Each row below holds a small network's activations on one input, seen along a few directions.
Each table varies a few parts of the input and shows all the possible inputs, shuffled.
Descriptions start from the smaller parts, as in this example, which fits no table here: one of 5 places around a ring, together with either a single point or one of 9 places along a line or (one of 3 separate values, together with one of 4 places along a line).
Shared parts are said once, and a part with two or three values counts as separate values.
(in the rows, 128 means zero)

Other details of the inputs vary at random and push rows far along two fixed directions, the same in every table; ignore that.

A family of inputs:
x1: [113 112 176 205 149 131 141 109 209 109 119 153]
x2: [113  71 174  60  64  62  69 151 115 180 140 114]
x3: [148 150  80 206 171 154 212 150 150  95 112 155]
x4: [171 206 100  64 135 128 134 124  55  89 156 119]
x5: [104 116 131  90  98 137  54 103  89 173 149 126]
x6: [ 74 115 130 202 172 177 121  92 156 152  95 167]
x7: [110 154 102 108 121 148  89 109  92 142 153 140]
x8: [132  96 179  87  83 156  67  85 132 163 148 128]
x9: [143 158 136 128 164 142 144 103 102 111 112 137]
x10: [109  69 200 160  91 139 113  95 188 173 126 106]
x11: [151  69 129 100  89 116 103 147 100 164 140  84]
x12: [110 167  90 160 197 177 202 139 153 108  96 193]
x13: [157 106 111 118 125  96 107 163 107 112 142 120]
x14: [167 172 123  40 107 127  93 136  63 120 131  85]
x15: [116  85 192 156 114 109 133 103 128 161 111  91]
x16: [ 82  66 171 127 102 142  44  85 118 206 118 131]
x17: [ 74 112 145 225 162 116 128 116 172 131 115 155]
x18: [105 116 123 105 109  81  65 136 112 136 158 100]
x19: [170 147  82 110 122 102 128 176  97  81 143 130]
x20: [170 218  83  81 138 170 142 124 124  74 166 147]
x21: [166 169 128  41 109 118  97 118  51 120 154 103]
x22: [132  72 184  71  78  84  84 110  86 171 139  47]
x23: [122 180  77 111 125  94 107 152 107  86 158 120]
x24: [156 128 101 137 149 169 137 132 101 125 124 163]
x25: [136  76 185  69  67  87  43 120 143 149 161  83]
x26: [ 86 141  90 200 175 145 171 116 157 115 129 127]
x27: [137 165 130 171 151 126 155 125 190  76 136 154]
x28: [133  49 158 165 114  96 100 130 134 153 107 137]
x29: [ 84  82 152 167 117  90  80 107 144 158 122 127]
x30: [148 151  84 208 172 157 213 155 150  96 114 152]
x31: [108 164 105 182 187 115 208 162 170  84 116 181]
x32: [126  84 134 199 170 186 141 117 145 150  80 176]
x33: [154  84 150 113  86  86  76 161 105 149 139 116]
x34: [139 206  49  87 109 106 133 149  95 106 168  93]
x35: [107 111 172 189 180 166 153  89 142 129  73 148]
x36: [103 119 133 111  78 106  82 128 112 175 153  84]
x37: [102  80 158 102 120 144 112 117 126 185 107 156]
x38: [149 133  82 173 151 152 191 152 131  97 117 137]
x39: [115  98 129  72  84 108 133 149 114 159 134 104]
x40: [139 176 109 191 175 132 184 121 198  57 126 164]
x41: [ 93 121 125 150 107 118 111 118 134 159 139 106]
x42: [147  93 125 127 125 171 105 139 112 156  97 137]
x43: [102  59 156  83  90 104 118 138 126 186 133  95]
x44: [ 95 107 147 137 101  84  66 125 129 153 142 118]
x45: [145 201  61  65 148 158 165 171 106 100 124 149]
x46: [121  83 168 127 100 135 113 103 170 149 142  90]
x47: [137 142 142 132 139 176 123  95 161 123 126 154]
x48: [187 186  63  67 125 160 121 173  73 104 136 130]
x49: [106  59 218 172 124  80 101  97 141 152 101 117]
x50: [154 145  89 165 170 180 164 131 110 108 122 178]
x51: [ 88  58 168 132 115  94 119 135 149 153 109 143]
x52: [ 94 145 111 151 149 169 108 115 130 140 111 146]
x53: [106  55 202 159 102 117  87  96 187 141 119 126]
x54: [177 211  86  50 113 169 112 145 122  88 151 114]
x55: [115 104 155 197 138 153 170  89 204 129 111 131]
x56: [172 211  98  61 139 129 127 136  66  91 138 111]
x57: [105 105 140  98 126 155 124 136 129 165 100 151]
x58: [132 177 130 206 197 108 196 130 148  60 111 150]
x59: [170 202  96  76  93 126 140 144 137  92 173  96]
x60: [134  80 176  67  43 118  71 111 137 166 153  69]
x61: [125 193  70  92 131 157 101 141  98 117 137 124]
x62: [148 142 138 100 138  74 119 135  98  92 143  94]
x63: [170 190  97  83 120  95 162 135  83  93 145  79]
x64: [158 121  93 151 128 131 166 146 122 125 121 124]
x65: [160 137 104 145 133 102 132 165 119 100 134 144]
x66: [147 175  82  65 120  75 148 176 108  96 149 134]
x67: [ 93 155  83 185 154 145 168 122 146 106 128 130]
x68: [ 86  90 146 168 169 170 168 106 154 156  96 191]
x69: [128  83 136 198 170 182 144 110 141 150  86 181]
x70: [112  99 174 209 171  95 160  96 156 108  89 141]
x71: [142 123 161  97  93  93 120 118  96 144 134  74]
x72: [102  85 144 115 132  90 128 149 143 138 128 135]
x73: [ 89  44 186  99  97 139  89 102 117 209 116 151]
x74: [143 182  80  64 108 105 170 174 108 117 155 116]
x75: [163 158 131  57  99  65  99 146  72  89 152  83]
x76: [131 158 117 167 163 130 199 117 127  80 114 113]
x77: [112 114 163 183 159 193 134  85 193 133  99 165]
x78: [140 165  80  77 114 106 176 162 115 122 143 117]
x79: [169 223  83  79 136 177 137 139 135  73 146 134]
x80: [ 85  90 150 188 150 138 194 131 176 157 101 150]
Each input here is: one of 5 separate values, together with either one of 6 places along a line or (one of 2 separate values, together with one of 5 places along a line).
Question: The inputs of x56 and x77 match in every part but the choice among 5 separate values. If x9 is changed in the same way as x56 into x77, which row does it become?
Answer: x47
Question: The inputs of x39 and x76 match in every part but the choice among 5 separate values. If x2 is changed in the same way as x39 into x76, which row does it become?
Answer: x49
Question: Change only the choice among 5 separate values in x46. List by row number the other rows that result.
Answer: x11, x22, x26, x43
Question: Change only the choice among 2 separate values in x31. List by row number the other rows that result.
Answer: x80
Question: Change only the choice among 5 separate values in x80. List by row number the other rows that result.
Answer: x10, x15, x30, x36

A family of inputs:
x81: [125 142 131 132 128 157 119 107 136 139 129 138]
x82: [115 153  84 196 192 171 204 129 147 108 103 181]
x83: [149 178  78 145 151 103 189 168 131  76 133 133]
x84: [177 184  72  52 102  75 144 188  92  89 169  89]
x85: [128 121 145  82  89 127  65 114 111 161 146 102]
x86: [125 148 127 177 161 123 181 117 179  82 128 127]
x87: [160 190  58  47 112 116 122 170  69 111 158 113]
x88: [127  37 227 128  97 134  71  76 130 187 100 100]
x89: [119 134 119 157 148 107 169 148 133 112 125 135]
x90: [ 87  96 167 204 159 143 132  89 182 135  95 155]
x91: [147 150 129  77  91  91  80 131 104 119 170  96]
x92: [115  21 206 167 126 135 118  98 129 185  79 129]
x93: [153 151 124  49  88 154  78 130 103 143 151 116]
x94: [137 202  98 141 159 119 174 136 141  62 150 129]
x95: [116  45 176  97  71  76  56 130 102 190 135  98]
x96: [159 212  78  55 104 121 102 150  87  88 173 101]
x97: [ 92  49 199 163 119 168  85  78 165 190  99 143]
x98: [ 90  69 149 191 162 171 150 110 156 164  85 173]
x99: [146 126 105  57 100 143 102 151  86 150 139 128]
x100: [109 156  88 202 197 140 198 140 154  91 100 173]
x101: [119  82 143  87  81 106  72 141  92 174 135 102]
x102: [121 170 113 210 180 135 204 116 187  62 114 153]
Question: What is each input in this table made of?
Answer: one of 2 separate values, together with either a single point or one of 10 places along a line
Question: Which other rows agree with x99 in the choice among 2 separate values? List them by row number.
Answer: x82, x83, x84, x87, x89, x92, x95, x98, x100, x101

A family of inputs:
x103: [144 138 123  99 113 111 121 146 129 114 138 116]
x104: [138 169 107  78 124 142 118 133  98 121 142 121]
x105: [153 169 110 107 121 111 111 139 103 103 154 119]
x106: [114  70 179 175 136 131 116 111 154 148 100 139]
x107: [148 154 100 102 125 102 129 156  92 111 144 122]
x108: [165 177  86  83 120 145 138 141  98 112 143 131]
x109: [156 142 128 106 123 116 114 145 112 114 134 122]
x110: [110 146 120 159 173 166 159 111 145 117 113 153]
x111: [129 133 118 161 155 168 164 115 143 125 110 158]
x112: [140 166  98  91 113 138 103 135 107 119 153 126]
x113: [113 119 129 168 165 168 148 120 162 125 107 160]
x114: [157 171  98  87 121 111 132 156 117  92 147 118]
x115: [139 132 132 176 162 143 169 121 139 109 116 149]
x116: [ 90  66 161 174 130 113 133 119 155 159 108 136]
x117: [139 149  99  94 115  97 132 156 107 115 147 116]
x118: [112 131 106 167 162 149 159 130 135 128 107 163]
x119: [102  24 187 109  69  98  54 120 106 211 113  80]
x120: [122 158 100 182 164 146 160 124 146  97 119 129]
x121: [101  55 184 177 123 132 136  99 169 165 106 133]
x122: [108 141 122 180 152 131 156 120 168 111 127 142]
x123: [135 152  98  94 112  98 134 159 110 121 149 114]
x124: [ 91  70 169 183 130 151 102  88 158 171 101 151]
x125: [119 129 129 170 154 134 163 130 169 108 113 146]
x126: [142 169  96  94 116 136 106 133 107 120 148 129]
x127: [ 98  75 179 170 140 125 125  94 150 147 100 130]
x128: [156 154 109  90 110 115 140 143 115 110 150 113]
x129: [103 127 123 179 163 164 140 107 159 125 120 157]
x130: [127  37 198  89  64 101  62 106 114 191 129  92]
x131: [ 92  49 171 182 135 114 124 109 150 161  99 138]
x132: [128 117 147  73  94 129  80 116  96 165 130 111]
x133: [131 142  99  94 121 131 120 149  99 134 140 131]
x134: [127 124 129 171 153 138 173 118 155 110 118 144]
x135: [128 153 105 159 167 169 161 133 151 102 111 164]
x136: [121  46 186  79  69 133  57 105 113 207 133 103]
x137: [130 128 131 170 161 135 154 128 153 103 109 148]
x138: [112 140 131 169 163 132 168 115 154 105 113 141]
x139: [109 142 114 172 159 163 143 114 151 117 123 156]
x140: [126 129 121 174 157 148 156 132 151 112 101 129]
x141: [153 161 102  81 117 140 113 146 109 120 135 130]
x142: [133 121 138  85  85  95  79 128 112 138 155  99]
x143: [148 137 122 101 118 113 117 142 122 110 135 118]
x144: [122 124 124 181 165 124 160 134 131 115 113 152]
x145: [149 163 111 105 118 110 109 137 105 106 154 116]
x146: [ 94  83 165 178 127 122 118 102 169 148 118 132]
x147: [116 148  92 164 168 154 169 138 134 112 115 165]
x148: [134 144 133  67  91  99 102 135 106 137 150  92]
x149: [106 142 123 181 150 131 157 122 168 112 129 142]
x150: [106 115 117 180 161 150 156 123 141 136  99 167]
x151: [127 131 119 161 155 171 164 117 145 123 115 158]
x152: [151 170 115  94 129 113 127 136  95 103 143 114]
x153: [106  71 173 170 123 132 140 106 166 160 111 131]
x154: [166 157 112  96 119 120 134 141  99 108 147 117]
x155: [105  54 200  83  65  93  57 105 119 194 129  85]
x156: [137 152 117 104 122 124 123 132 103 122 128  94]
x157: [144 174 103  84 124 137 122 131  96 120 134 127]
x158: [ 99 128 144 178 157 135 167 113 164 123 111 139]
x159: [164 155 110  93 118 118 135 141 102 107 147 115]
x160: [154 160 101  83 116 138 113 146 108 120 133 131]
x161: [139 140 124  79  88  95  88 136 112 127 160  99]
x162: [112  45 199  88  57  97  54 123 134 198 130  91]
x163: [127 148 116 169 153 142 187 130 160 106 126 143]
x164: [109  35 205 109  66  95  36  98 120 196 130  94]
x165: [145 161 105 102 117 107 113 136 114 101 153 114]
x166: [140 174  84  91 117 100 145 168 107 109 155 116]
x167: [138 158  86  83 126 130 125 154  96 124 148 129]
x168: [107  80 185 172 141 127 119  97 138 152 102 133]
x169: [149 164 116  91 126 110 125 134  98 105 141 111]
x170: [149 162 101  82 121 144 116 149 111 115 141 128]
x171: [134 150 125  98 121 109 126 129 113 114 139 111]
x172: [146 155 112  88 108 111 124 154 127 114 146 112]
x173: [130 151 105 159 164 174 175 123 143 109 120 159]
x174: [140 137 110 107 124 101 126 149 100 119 138 121]
x175: [111 123 116 175 160 121 168 133 146 112 115 149]
x176: [113  68 166 174 127 145 132 105 147 161  99 114]
x177: [140 169 106  80 122 141 119 133  98 120 140 123]
Question: The inputs of x168 and x115 match in every part but one. If x156 is changed in the same way as x168 into x115, which row does it become?
Answer: x176
Question: What is each input in this table made of?
Answer: one of 5 separate values, together with either a single point or one of 5 places along a line or one of 9 places along a line
Question: Change only the place on the line of 5 in x133. List by row number the other rows that result.
Answer: x118, x147, x150, x167
Question: Start at x168 and move only the place on the line of 9, one step at a time. The first step leads to x152. Which rows follow, in order?
Answer: x169, x127, x171, x138, x155, x148, x158
Question: Change only the place on the line of 9 in x105. List by row number the other rows that result.
Answer: x122, x142, x145, x146, x149, x161, x164, x165

A family of inputs:
x178: [136 179  83 140 156 161 160 134 141  99 134 153]
x179: [163 138 141  59  76  90  86 140  91 132 157  83]
x180: [133 152 106 139 160 164 160 127 123 115 113 149]
x181: [105  65 175 151 132 159 113 102 132 176  95 138]
x182: [140 175  86 135 163 163 167 132 125 102 122 153]
x183: [131 131 116 152 149 118 176 145 142 107 122 144]
x184: [132 122 124  52  76  83  88 155  91 153 158  98]
x185: [126 156 101 148 147 161 145 129 148 111 134 151]
x186: [120 165 119 147 153 134 151 118 154  94 132 134]
x187: [148 164  96 155 160 120 177 140 128  79 133 132]
x188: [158 155 102  38  79 127  87 144  79 140 154 106]
x189: [ 88  59 169 166 116 110 103 118 152 170 107 121]
x190: [111  57 173 163 116 109 117 122 151 158 104 121]
x191: [169 160 129  44  84 100  93 141 101 110 163  85]
x192: [ 93  66 169 167 122 112 108 104 141 162 116 119]
x193: [123 166 114 160 154 128 159 123 140  99 129 136]
x194: [100  65 173 159 130 139  84 101 136 168 103 153]
Question: What is each input in this table made of?
Answer: either a single point or one of 6 places along a line or (one of 2 separate values, together with one of 5 places along a line)
Question: Change only the place on the line of 5 in x179. List by row number the other rows that result.
Answer: x183, x187, x190, x191
